Each row below holds a small network's activations on one record, seen along a few directions.
After each row come some of the record's fields: U, S, V, C, K.
Not every record has every field; a missing one is left out.
Other fields move the rows too, some of them a lot.
(in the rows, 500 means zero)
Strong random noise was added to every row along 4 fixed directions; ignore it. To show where, here is one row again and again, with new noise each time:
[554 518 543 682 516 567 647 563 385 574 298 688 543 459 707 458 494]
[367 500 622 367 580 579 582 573 327 584 572 485 483 641 543 575 638]
[479 289 419 152 599 599 474 504 507 515 700 393 358 479 590 418 541]
[597 310 567 279 485 651 520 406 499 563 488 575 460 492 647 469 487]
[462 458 682 472 670 544 665 283 502 441 413 594 627 494 502 496 629]
[461 347 559 193 562 619 510 470 449 552 633 453 426 565 562 506 577]

[516 368 458 236 439 482 364 378 665 418 666 334 421 536 379 508 523] | (U u2; S s1; C c2; K k1)
[266 530 561 331 716 457 558 411 441 399 673 375 523 527 385 540 650] | (U u2; S s2; V v1; C c1; K k2)
[198 687 697 406 592 496 589 521 207 451 614 460 557 600 439 689 599] | (U u1; S s2; V v2; C c1; K k1)
[576 389 224 379 336 481 333 679 577 486 642 351 281 448 591 409 399] | (U u2; S s1; V v1; C c2; K k1)
[399 551 423 626 634 459 593 636 356 446 503 481 476 460 551 455 554] | (U u1; S s1; V v2; C c1; K k2)
[392 463 536 363 701 432 493 315 633 429 625 356 560 552 255 526 646] | (U u2; S s1; C c1; K k2)
[513 706 593 767 351 504 534 659 342 616 334 666 568 531 581 586 421] | (U u1; S s2; V v1; C c2; K k2)
[586 508 650 498 271 558 451 506 462 593 411 572 515 667 505 625 491] | (U u2; S s1; V v1; C c2; K k1)
[572 536 401 545 412 551 401 740 455 757 526 538 425 514 581 490 365] | (U u2; S s2; C c2; K k1)
[508 543 461 465 397 472 399 529 560 550 547 470 473 497 470 531 423] | (U u2; S s2; C c2; K k1)
[488 420 270 405 556 467 456 621 532 393 663 361 355 367 551 342 498] | (U u1; S s1; V v2; C c2; K k1)
[436 505 371 418 573 518 421 680 444 663 653 420 403 497 513 477 445] | (U u2; S s2; C c1; K k1)
[504 464 389 499 625 437 452 458 652 479 583 414 501 423 385 411 504] | (U u2; S s1; C c2; K k1)
[507 573 531 600 406 537 512 673 344 545 466 537 473 547 560 540 481] | (U u1; S s1; V v2; C c2; K k1)
[309 632 410 617 652 356 581 578 441 278 595 369 497 443 413 466 620] | (U u1; S s1; V v2; C c2; K k2)
[427 503 421 439 692 371 492 291 736 334 611 396 565 355 327 412 535] | (U u2; S s2; V v1; C c2; K k2)
[409 556 623 345 525 504 472 391 489 449 622 461 548 501 389 589 494] | (U u1; S s2; V v1; C c2; K k1)
[458 450 485 322 560 464 462 349 613 367 633 416 498 416 422 466 514] | (U u1; S s2; V v2; C c2; K k2)
[514 324 489 298 615 560 500 408 569 502 585 433 455 517 489 447 577] | (U u2; S s1; V v2; C c1; K k1)
[537 482 752 451 442 585 554 270 415 443 369 633 610 521 491 621 473] | (U u1; S s1; V v1; C c1; K k2)
[470 531 721 429 464 555 545 395 406 417 488 534 568 579 427 614 561] | (U u1; S s1; V v2; C c2; K k2)
[449 563 624 597 611 438 609 315 586 394 423 543 645 486 406 499 607] | (U u2; S s2; V v2; C c2; K k1)
[627 379 438 406 413 510 428 411 659 469 503 478 462 475 502 447 465] | (U u2; S s1; V v1; C c2; K k2)
[536 542 617 522 422 547 501 425 451 589 387 630 568 508 541 583 418] | (U u2; S s2; C c1; K k2)
[508 431 471 394 549 526 434 462 524 541 576 446 474 489 443 498 462] | (U u1; S s1; C c1; K k1)
[545 455 428 497 372 480 482 534 513 398 486 470 424 485 575 470 501] | (U u2; S s1; V v2; C c2; K k2)
[544 406 696 355 491 621 517 332 442 535 461 590 554 540 513 570 483] | (U u1; S s1; V v1; C c1; K k1)
[576 602 587 689 406 509 539 503 516 604 319 654 595 526 544 538 451] | (U u2; S s2; V v1; C c2; K k1)
[496 479 681 471 539 497 535 294 584 445 470 508 609 581 360 552 614] | (U u2; S s1; V v2; C c2; K k1)
[642 327 709 227 394 654 459 257 543 465 500 568 528 526 487 552 471] | (U u1; S s1; V v2; C c2; K k2)
[606 483 491 670 371 497 566 526 497 443 322 595 500 497 631 463 503] | (U u2; S s1; V v2; C c2; K k1)
[458 488 245 733 611 426 670 695 377 319 410 508 406 323 755 307 542] | (U u2; S s1; V v2; C c1; K k2)
[532 411 437 481 576 469 491 439 656 447 539 416 485 502 428 415 581] | (U u2; S s1; V v2; C c2; K k1)
[440 520 459 440 468 498 476 619 403 424 610 411 415 511 500 515 511] | (U u1; S s1; V v2; C c2; K k1)
[498 340 570 337 620 515 603 205 541 218 494 505 534 377 511 443 565] | (U u1; S s1; V v2; C c1; K k2)
[434 507 678 466 565 475 622 271 495 270 466 512 611 505 413 540 648] | (U u1; S s1; V v2; C c2; K k2)
[398 742 379 832 620 363 536 690 478 562 478 508 560 417 448 458 467] | (U u2; S s2; C c2; K k1)
[490 541 615 593 526 471 571 324 530 456 353 553 620 546 421 566 550] | (U u2; S s1; C c1; K k1)
[562 542 846 396 314 647 438 418 436 776 436 640 609 734 426 727 473] | (U u2; S s2; V v1; C c2; K k1)
[676 527 808 536 354 611 481 288 606 730 287 715 684 646 418 640 454] | (U u2; S s2; C c2; K k1)
[466 529 527 497 446 447 568 394 469 204 473 484 512 415 505 512 518] | (U u1; S s1; V v2; C c2; K k1)
[583 446 431 543 402 535 488 558 435 503 420 561 436 440 646 471 404] | (U u2; S s1; V v1; C c1; K k2)

Here are new rows. What are their fields?
[599 396 471 520 513 523 520 453 618 491 446 503 492 502 522 417 547] | (U u2; S s1; V v2; C c2; K k1)
[622 480 301 549 414 473 390 563 627 553 489 526 436 335 581 394 313] | (U u2; S s2; C c2; K k2)
[268 737 588 589 595 394 536 593 430 545 584 406 574 661 310 634 648] | (U u2; S s2; C c2; K k1)
[429 523 545 510 491 553 601 569 244 398 456 555 467 460 654 530 495] | (U u1; S s1; V v2; C c1; K k2)
[630 447 375 571 537 570 501 579 483 623 429 646 471 297 697 367 304] | (U u1; S s2; V v1; C c1; K k1)
[526 459 409 527 479 510 491 639 511 546 521 449 417 549 557 445 543] | (U u2; S s1; V v2; C c2; K k1)
[591 516 589 601 475 502 488 402 632 591 385 561 596 562 401 523 511] | (U u2; S s1; C c2; K k1)
[486 549 466 660 619 428 559 446 563 477 411 523 579 453 440 470 531] | (U u2; S s1; C c1; K k2)
[607 492 437 475 387 519 404 533 600 613 496 522 471 491 521 486 397] | (U u2; S s2; C c2; K k2)
[506 566 657 601 480 476 601 318 487 311 365 603 628 447 479 549 512] | (U u1; S s1; V v2; C c2; K k1)
[350 500 751 381 484 583 644 469 263 468 470 508 524 740 551 663 707] | (U u2; S s1; V v2; C c1; K k1)
[404 528 443 376 581 454 401 534 562 546 707 357 468 514 352 511 506] | (U u2; S s2; C c2; K k1)
[500 520 613 480 618 551 565 430 483 517 510 575 590 449 472 469 514] | (U u1; S s2; V v2; C c2; K k1)
[406 482 472 426 632 490 487 522 507 556 600 381 476 591 396 514 593] | (U u2; S s1; C c1; K k1)
[593 517 402 767 580 414 617 390 599 246 329 597 575 247 553 335 451] | (U u1; S s1; V v2; C c2; K k2)
[456 527 425 681 811 394 599 345 625 387 458 500 623 312 381 365 530] | (U u1; S s1; C c1; K k1)
[469 486 671 557 677 513 704 207 532 363 335 639 666 416 533 468 586] | (U u2; S s2; V v2; C c1; K k1)
[404 568 611 508 486 449 536 450 483 426 507 456 550 609 402 586 629] | (U u2; S s1; V v2; C c2; K k2)
[543 288 239 311 510 517 434 636 588 436 682 311 278 465 600 329 543] | (U u2; S s1; V v2; C c2; K k1)
[419 546 573 477 462 508 510 535 403 549 492 465 498 652 467 618 567] | (U u2; S s1; C c1; K k1)
[344 616 542 437 565 540 474 684 292 672 639 469 475 569 476 598 475] | (U u1; S s2; C c1; K k1)
